4  8  2  3 -> 4
5  6  9  0  1  1 -> 9
-310   135   222   948  -568 -> 135
1968  6800  1187  9554  1839  7067 -> 1187
91  27  60  30  16  36  10 -> 30
6  2  6  8  5  1 -> 6
---
array([[-165, -162, -614, -279],
       [ -27, -648,  334,  -70],
       [ 669,  339, -366,  474]]) gives -366

array([[  3, -11,  10,  16,  32],
       [ 36, -42,   3, -13,   7]]) gives 3

array([756, 949, 562, 436, 212]) gives 562

array([833, 713, 159, 244, 988]) gives 159

array([[  4,  -4,  -8,  21,  26,   6],
       [ 10,  45,  -4,   5, -37,  26],
       [-24, -24,  11,  23,  28,  26]]) gives 11

array([[ -5,  49, -14, -25,  18,  28,  -3],
       [ 17, -10,  42,  40,  30,  -9,  28],
       [-27,  15,  28,  21,  42,   0,  13]]) gives 28

array([ 195,  273, -684,  516, -722,  242, -284]) gives -684

array([193, 201, 136, 217,   1]) gives 136

array([[189,  60,  33,  93,  72],
       [ 40, 208,  78, 154, 171]]) gives 78
---
[[-59  11   4  40]
 [-34 -37 -29  32]] ans = 40, 32

[ -5  67 -25  82] ans = 82, 67

[[ -3   5   3 -68 -16 -34   2]
 [  0   6  -9  34  -9  27   5]
 [ -8  -7  -3  42 -10  19   4]] ans = 42, 34

[-36 -24  16  63 -37  59] ans = 63, 59

[-39  70  25 -54  51] ans = 70, 51

[[  1   9  -8  -1]
 [ 21  73 -49   3]
 [  9  32 -23   2]] ans = 73, 32

[-16  69  40 -47] ans = 69, 40
---
[-42 -60   0  48  39  -5] | -60

[ 38 -17  76  61   7] | 38

[-18 -78  66  -3   7 -22] | -78

[[  4   6 -12  23]
 [  0 -15  20 -16]
 [  8 -55  68 -31]] | -16

[ 33  19 -19  26 -48  65  -2] | -19

[-44  82 -10   0 -13] | -44

[ 61   5 -37  23   6  16  34] | -37

[[ -7 -26  18  -1   4]
 [ 18  71 -52   3  -9]] | 18

[ -8 -18  41 -47 -77 -26] | -18

[ 63  -6 -41  27 -16  -1] | -6
---
Q: [9.892, -14.030, 1.947, 5.146]
A: -14.030
Q: [46.3, 110.3, -132.0, 8.6, 134.0, 5.4]
A: 110.3
Q: [2.646, -26.338, -190.768, 51.569, -130.549, 103.228, -153.374]
A: -26.338
Q: [152.5, -24.6, -68.1, 68.3, -162.8, -106.2]
A: -24.6
Q: [-19.9, 14.9, 5.1, 7.9, -18.7, 15.8, -5.0]
A: 14.9
Q: [15.529, -155.322, -39.312, 31.576, 143.030, -59.997, 7.457]
A: -155.322
Q: [0.10, -0.04, -0.14, 0.17, -0.10]
A: -0.04
Q: [10.85, 1.70, -11.69, -3.40, -8.79, -12.58]
A: 1.70
---
[[-21  -2  36 -13 -14  -9 -29]
 [ 58  18  17  21  -9  10  -3]] ==> -3

[[ 53 -82 -27 -40 -48 -36]
 [-68  34  63 -22  58 -45]
 [-57  22  72 -29  79 -44]] ==> -45

[[ -8 -58  -1  -9]
 [-10  -1 -31  15]
 [-27 -24  -2  -7]] ==> 15

[[23 35 69 64]
 [39 52 68 69]] ==> 69

[[ 62  74  77 -37 -35 -16]
 [ 54  77  67  36  40  34]] ==> 34

[[-78 -81 -21 -48  82  81  80]
 [-45 -45 -13 -27  46  45  46]
 [ 44  42  52  49  19  21  19]] ==> 46

[[ 50  35  72 -10  24   3]
 [-31   4 -20 -10  10 -18]] ==> -18

[[ 70  -9  54  40  29]
 [ -5   4   4  17  -3]
 [ 30 -60  50 -31  53]] ==> -3

[[-38 -24  37 -66]
 [ 78 -46 -59  60]
 [ 56 -33 -77  75]] ==> 60

[[-20 -57  45  61 -48  73]
 [ 60 -62  48 -74 -62  32]
 [ 37 -68  57 -11  14  49]] ==> 32
---
[[  6   2   5 -71 -13  -1   0]
 [  3   0  -2 -16  -4 -13   7]] ⇒ 6

[[-37 -44   5 -17  63]
 [-45 -38  11  -5  41]
 [ 24  32  44  45 -26]] ⇒ -37

[[  0   1  -1   3 -77]
 [  0  -3   3   1   0]
 [ -1  -2  -1  -2   2]] ⇒ 0

[[-34  35  -9  42  67  52]
 [ 15  30  55 -56  34  58]
 [-38  -2 -56  80  17 -16]] ⇒ -34

[ 22 -20 -37 -28 -31  69 -10] ⇒ 22

[[ 25 -33   6  39 -38  35 -42]
 [ 24 -25  13  26 -17  26 -28]
 [-57  47 -70 -28 -24 -40  26]] ⇒ 25

[ 78 -13 -11  19 -57 -53 -63] ⇒ 78

[[ 36 -60  -2  31]
 [-36 -45 -47  62]] ⇒ 36

[ 45 -38  58  -6   0] ⇒ 45

[[ 30 -60  13 -31  40]
 [ 38  -5  50 -46  29]] ⇒ 30
